These are the activations of a small neural network, seen along a few directions. Each row is one input.
Each table varies a few parts of the input and shows all the possible inputs, shuffled.
A made-up example of a description, with smaller parts first: ring(5) and (point or line(11) or (values(3) and line(4))).
Shared parts are said once, and a part with two or three values counts as separate values.
In the rows, 128 means zero.

Other details of the inputs vary at random and push rows far along two fixed directions, the same in every table; ignore that.

A family of inputs:
R1: [228 174 178 139  90 208 128 158  69  80 110]
R2: [169  96 219  87  73 175 123 188  69  68 102]
R3: [ 42  75 189  63 118  69 129 166 152 122 116]
R4: [103 105 132  96 123 124 140 104 137 149 105]
R5: [ 47  99 102  99 160  77 132  97 165 175 126]
R6: [ 56  91 103 118 146  66 128 108 170 184 133]
R7: [122 162  53 150 159  98 135  67 164 171 122]
R8: [250 231  43 213 142 188 129  53 105 103 146]
R9: [152  75 202  87  95 203 160 186  91 126 100]
R10: [ 46 112 106 115 154  57  98 111 157 137 148]
R11: [160  97 231  95  95 172 117 206  77  91 118]
R12: [159 156  93 145 123 147 146  90 130 150 105]
R13: [228 230  44 225 165 184 129  92 125 115 140]
R14: [ 44  99 101 119 147  76  98 109 166 147 166]
R15: [171  85 197  87  78 159 155 182  79 113  85]
R16: [ 51  92 107 105 165  83 129 100 175 181 131]
R17: [ 42 113 115 123 150  73  92 113 171 153 153]
R18: [172  80 198  96  68 150 155 183  80 116  84]
R19: [108 147  61 156 125  82 137  67 162 175 120]
R20: [139 114 130 115 129 110 108 112 113 106 146]
R21: [ 47  38 183  69 111  96  98 158 131 121 158]
R22: [ 48  72 192  56 104  82 129 163 152 120 119]
R23: [208 153 190 131 101 198 130 184  63  83 113]
R24: [102 193  60 173 171 100 144  91 175 147 135]
R25: [166 183  98 149 142 138 147 125 147 115 123]
R26: [ 56  68 194  62 117  68  91 159 128 113 124]
R27: [204 243  46 225 157 194 165  98 152 135 131]
R28: [153 181 103 168 141 155 114 118 134 134 150]
R29: [245 235  42 213 143 192 128  60 110  99 143]
R30: [247 136 167 153  95 236 141 166  57  78 135]
R31: [150  96 212  94  88 186 157 215 106  99 113]
R32: [104 152  62 165 172  95 104  86 160 140 162]
R33: [ 47  43 169  75 103  93 133 159 143 168 125]
R34: [214 174 170 145  93 209 166 164  91  82  91]
R35: [101 139  58 170 136 100 143  89 170 191 139]
R36: [ 49 112 118 123 162  61  90 112 168 148 148]
R37: [204 225  57 205 164 174 158 108 154 128 133]
R38: [164  89 206  96  93 173 127 196  61  71 117]
R39: [164  76 205  95  96 182 152 190  85 123  95]
R40: [ 41  51 183  74 111  90  99 170 138 126 142]
R41: [117 157  50 174 146  90 146  80 156 178 128]
R42: [ 60  55 184  57 114  73  97 156 122 104 135]
R43: [239 160 164 141 100 204 134 171  65  65 105]
R44: [ 54  47 184  65 119  80  99 154 116 108 148]
R45: [ 57  88 104 127 137  59 130 110 169 186 133]
R46: [169 188 107 152 141 135 111 111 124 117 136]
R47: [ 44 122 109 108 155  61 130 124 182 147 141]
R48: [ 60  88 109 118 159  61  94  96 157 144 172]
R49: [ 57  95 105 113 154  56  96  92 146 138 167]
R50: [118 163  51 158 138  96 138  59 161 173 122]
R51: [114 187  63 175 172  97 105  82 152 139 144]
R52: [123 180  48 166 154 103 106  57 154 129 151]
R53: [241 139 166 153 110 221 134 168  63  72 129]
R54: [112 160  53 158 165 105 140  74 158 175 128]
R55: [ 48  42 175  68 110 104 131 157 142 166 122]
R56: [133 173  48 162 166  95 103  61 152 127 161]
R57: [196 228  61 213 165 173 160 104 150 129 126]
R58: [164  86 199  73  99 174 155 171  86 112  85]
R59: [214 155 184 133  90 200 126 162  69  74 100]
R60: [158  80 199  94  83 165 159 190  75 119  92]
Description of these inputs: line(5) and (values(2) or line(4) or line(6)).
Q: Changing only the line(5) part turns R32 into R38. The same change can be made to R57. Which row results?
A: R24
Q: Changing only the line(5) part turns R11 into R46. The same change can be made to R37. Which row results?
A: R25
Q: Start at R1 and move only the line(6) part, one step at a time. The first step leads to R59. Which rows follow, in order?
A: R2, R52, R29, R8
Q: List by row number the other rows that have the line(5) part in common with R21.
A: R9, R14, R17, R27, R28, R30, R31, R33, R35, R40, R55
Q: Change only the line(4) part in R18. List by row number the other rows that result.
A: R7, R15, R58

A family of inputs:
R61: [167 156 118 164 130 164 160 148 128 145 124]
R62: [ 79 179  79 156 179  91 105 106 177 135 159]
R63: [ 88  90 100 138 147  82 129 117 141 161 147]
R64: [ 49  83 151  97 125 114 131 137 162 160 128]
R65: [163 121 128 157 107 171 131 128 102 142 136]
R66: [177 212 103 174 159 157 123 117 136 102 130]
R67: [184 189  95 177 128 154 153 129 130 139 110]
R68: [ 93 111 105 135 115  94 105  98 139 160 136]
R69: [180 143 127 135 103 141 122 112  98 120 114]
R70: [100 132  57 153 162 106 117  68 163 172 157]
R71: [ 71 147 121 124 162  87 102 128 167 122 146]
R72: [159 148 134 129 121 186 149 130 129 122 114]
R73: [162 133 129 145 137 169 166 156 122 126 111]
R74: [154  83 170  87 108 165 127 144  96 110 124]
R75: [ 58  80 151  91 137 100 139 149 160 155 130]
R76: [ 96 102  84 137 160  95 128  97 148 155 144]
R77: [140 105 223  93 105 177 123 225  91  73 126]
R78: [188 190  81 197 118 139 114 106 123  79 169]
R79: [ 71  74 139  76 132  65 119 114 125 124 123]
R80: [177 124 121 122 131 162 137 117 108 116 131]
R81: [ 61  61 141  96 120 107 111 116 140 156 143]
R82: [169 121 126 152 115 164 134 135 102 141 137]
R83: [ 86 101 102 108 138 110 110  80 151 148 146]
R84: [ 40  66 197  39 106  82 124 155 139 126 108]
R85: [ 56  85 151 103 125  95 132 153 158 168 133]
R86: [160  97 177  97  88 128 125 150  83 106 107]
R87: [ 98 158  55 141 147  92 109  40 154 152 142]
R88: [108 161  56 156 134  79 103  45 155 160 138]
R89: [165 174 138 162 105 146 134 163 129  72 145]
R90: [ 36  87 180  87 142  92  99 181 154 119 152]
R91: [169 179  96 188 128 182 155 122 135 153 126]
R92: [ 44  49 192  76 126  88  78 171 121 110 164]
R93: [ 85 125  93 150 157  90 148 126 166 168 134]
R94: [158  73 218  60  76 165 128 170  62  88 101]
R95: [184 155  78 171 146 167 142  99 119 139 140]
R96: [100 180  67 150 146  76 124  74 177 161 123]
R97: [ 94  80 130 116 123  76 120 135 125 143 124]
R98: [116 112 145 123 134 129  93 147 111 101 162]
R99: [189 188  96 170 155 150 105  87 116 101 144]
R100: [103 165  73 155 175  82  83  67 155 129 164]
R101: [188 171  79 180 123 151 125  99 115 143 129]
R102: [132 145 119 131 127  99 146 129 135 126 100]
R103: [185 179 120 148 116 145 151 129 119 119 100]
R104: [167 115 179  97 113 182 159 173 108 104 106]
R105: [158 159 143 134  96 150 140 130 119 123  97]
R106: [163 139 200 108 122 165 126 176 105  79 111]
R107: [126 135 120 143 129 109 147 147 137 141 106]
R108: [161 156 139 153  99 168 144 145 121 135 102]
R109: [ 56  94 148  75 137  67 138 134 148 128 108]
R110: [ 89 115 111 110 159 101 145 121 162 139 124]
R111: [167 109 148 117 104 121 133 137  88 107 102]
R112: [174  86 163 100 117 168 145 152  86  97 113]
R113: [169 125 130 141 107 139 129 137  99 129 122]
R114: [151 160 140 122 110 164 145 123 118 115 102]
R115: [146 106 182 108 117 148  98 162  86  80 137]
R116: [123 136 121 115 140 143 141 122 151 137 123]
R117: [153 127 170 124  93 157 144 174 111 128 100]
R118: [107 156  56 136 160  79 117  54 152 147 143]
R119: [ 67  69 129 110 132  77 118 127 141 165 153]
R120: [141 106 180 113 118 151 100 166  85  85 143]
R121: [161 158 139 117 122 151 154 136 115 109 103]
R122: [174 175  95 169 142 185 156 121 138 143 122]
Q: Describe the family of inputs behind these rows.
A: values(2) and (point or line(6) or (line(4) and ring(6)))
Q: Changing only the values(2) part turns R70 into R122. The same change can be made to R68. Which row results?
A: R108
Q: Changing only the values(2) part turns R111 into R102. The same change can be made to R69. Which row results?
A: R96
Q: Start at R93 and move only the ring(6) part, one step at a time. The first step leads to R107. Which rows follow, in order?
A: R102, R109, R110, R73

A family of inputs:
R123: [ 76 161  54 157 174  85 149  79 214 167 142]
R124: [190 159 165 138 101 157 165 162 110 104  79]
R125: [ 59  45 193  56 118 124 147 159 126 166 102]
R126: [178 127 156 154 111 179 137 164  88  90 146]
R127: [ 92  96 181  47 144  84  95 129 122  85 158]
R128: [134 151 117 165 122  95 113 121 118 114 136]
R129: [175 157 156 142 103 174 135 190 105 105 123]
R130: [198 135 101 137 109 160 143 117  92 123 111]
R131: [ 69 149  88 152 151  98 119 122 184 145 160]
R132: [187 185  90 181 167 181 170 126 152 151 113]
R133: [165 127 161 101  91 175 166 150  94 132  89]
R134: [ 82  92 150 114 118  87 109 154 122 124 153]
R135: [ 84  84 188  69  83  92 141 142 114 141  83]
R136: [ 91  85 117 125 150 111  92 103 140 162 159]
R137: [174 172 172 112 133 190 111 141 106  42 110]
R138: [ 81  42 188  62  94  92  89 151 114 131 143]
R139: [148 131  97 139 112  96 126  91 113 134 106]
R140: [ 88 124  28 155 185  85 124  51 167 188 146]
R141: [185 149  93 169 128 174 119  90 116 122 155]
R142: [140 156  22 173 159 119 136  48 157 155 145]
R143: [180 191  91 161 140 153 163 129 150 138 107]
R144: [168 127 145 165 134 176 132 162  90 115 145]
R145: [176 131 154 120 100 201 177 140 100 125  98]
R146: [ 62  83 178 102 131 120 115 190 142 140 140]
R147: [ 89 151 125 141 123  79 111 139 152 132 130]
R148: [102 107 127 121 110  70  83  95 134 137 136]
R149: [ 84 138 118  96 166 100  87 110 134  88 140]
Q: Describe the family of inputs behind these rows.
A: values(3) or (line(4) and ring(6))
Q: Change only the line(4) part in R130. List by row number the other rows that result.
A: R139, R140, R142
Q: Start at R126 and move only the ring(6) part, one step at a time. The first step leads to R141. Which rows follow, in order?
A: R142, R145, R123, R131
